A small network was shown many inputs. Here are its activations along a few directions, one row for each input.
Each table varies a few parts of the input and shows all the possible inputs, shuffled.
A made-up example of a description, with smaller parts first: one of 6 places along a line, together with either a single point or one of 11 places along a line or (one of 3 separate values, together with one of 8 places around a ring).
Shared parts are said once, and a part with two or three values counts as separate values.
In the rows, zero is written as 128.

Other details of the inputs vary at random and push rows far along three fixed directions, the same in every table; ignore that.

A family of inputs:
row 1: [129 115 108 133 185 120 134 116 155 143 171 125 159]
row 2: [104 100 101 117 200 143 113 135 181 153 167 111 155]
row 3: [135 105 161 120 154 104 130 110 125 148 130 125 158]
row 4: [106 124 107 110 152 151 109 142 157 143 155 111 129]
row 5: [145  69 190  92 160  64 129  92 109 154 125 103 175]
row 6: [143 167 139 135  37 126 132 131  71  95  85 139  84]
row 7: [113 147 124  87  64 146  97 127  98 131 163  91  85]
row 8: [150 159 122 176 128 141 161 141 137 102  93 177 131]
row 9: [164 170 168 134  42 120 148 122  71  94  81 146  98]
row 10: [161 170 157 154 107 160 162 144 131  98  90 174 122]
row 11: [112 137 130  90  78 135  98 120  97 138 161  89 101]
row 12: [126 101 115 133 201 108 130 109 159 153 175 119 172]
row 13: [ 67 169  42 108 106 212  77 165 158 141 204  89  80]
row 14: [141  92 166 108 131  63 123  90  91 150 132 102 158]
row 15: [115 165  55 168 188 185 137 146 193 134 194 151 141]
row 16: [111 103 110 130 157 127 120 132 151 135 131 125 131]
row 17: [ 98 144  84  99  65 134  90 126  92 129 172  82  79]
row 18: [118  97 126 133 156  87 122 108 117 149 135 116 154]
row 19: [136 162 118 167 102 166 150 156 139  93  83 171  99]
row 20: [122  83 124 131 188 111 133 124 158 139 124 128 155]
row 21: [165 120 174 134 101  84 156 115  89 103  68 146 131]
row 22: [122  70 147 131 184  82 131 113 138 150 105 125 166]
row 23: [116 109 149  86  97 111 101 125 102 139 120  92 115]
row 24: [150 149 146 167 111 144 160 149 133  95  58 181 116]
row 25: [129  62 167 101 145  64 121 103 108 143  96 104 149]
row 26: [136 167  98 171 172 202 157 172 201 105 121 183 131]
row 27: [ 94 147  81  99  60 135  86 127  89 131 174  80  77]
row 28: [172 146 174 164 121 103 170 118 110 110  77 174 148]
row 29: [123 130 137  85  85 131 108 120 102 130 156  93 103]
row 30: [138 161 120 175 163 181 156 164 178 113  96 186 139]
Each input here is: one of 5 places around a ring, together with one of 6 places along a line.
Which other rows does row 5 become when the place on the line of 6 takes its other values? List them by row number. -> row 3, row 7, row 10, row 11, row 29
A walk changes only the place on the ring of 5. It starts at row 18 and steps to row 22. List the rest of the walk in order. -> row 30, row 3, row 28

A family of inputs:
row 31: [ 81 109  84 103 109  85  70 107  89 162 177  58 118]
row 32: [ 87  85 130  81 115 114  87 109 107 165 171  74 115]
row 33: [135 126 162 152 108 134 150 139 117 108  84 167 112]
row 34: [114 184  95  87  63 170 110 137 100 125 202  94  84]
row 35: [157 148 167 133  72 123 144 115 101 122  91 146 111]
row 36: [140  56 155 143 226  66 150 121 162 135  70 145 191]
row 37: [134 203  77 152 122 192 136 158 152 108 184 147 109]
row 38: [157 136 182 123 125  93 144 113 105 137  90 139 151]
row 39: [152 115 212 107 103 100 137 119  95 124  69 130 144]
row 40: [108 175  90 175  92 170 131 169 132  95 103 170  94]
row 41: [147 100 196 100 111  94 134 133 110 110  58 124 133]
row 42: [115 143  80 171 209 156 146 129 199 150 168 164 154]
row 43: [ 69 110  77 110 206 156  97 141 184 174 208  97 156]
row 44: [144 206  71 194  90 172 159 145 135  79 130 175 106]
row 45: [130 114 155  91 127 140 123 138 139 117 103 121 133]
row 46: [169 161 191 122  78 119 138 124  97 121  80 140 131]
row 47: [146 150 141 143  80 105 142 120  94 120  82 137 113]
row 48: [158 210  74 187  96 196 160 147 131  78 131 178  98]
row 49: [109 105  88 175 218 154 136 139 179 145 142 153 165]
row 50: [110 108 102  88 106 101  90  91  92 153 215  62 102]
row 51: [ 98  83  85 107 168 130  95 132 155 149 150  89 132]
row 52: [128 117 141  68  44  99  99  91  53 130 178  69  89]
row 53: [142  46 176 121 203  69 147 120 159 140  86 139 173]
row 54: [143  83 142 140 200 135 150 135 185 128 101 158 160]
Changing only one part turns row 35 into row 42. The same change can be made to row 32. Which row results? -> row 33
Describe the family of inputs behind these rows. -> one of 4 places along a line, together with one of 6 places along a line
Which other rows does row 37 become when the place on the line of 6 takes its other values? List them by row number. -> row 34, row 44, row 48, row 50, row 52
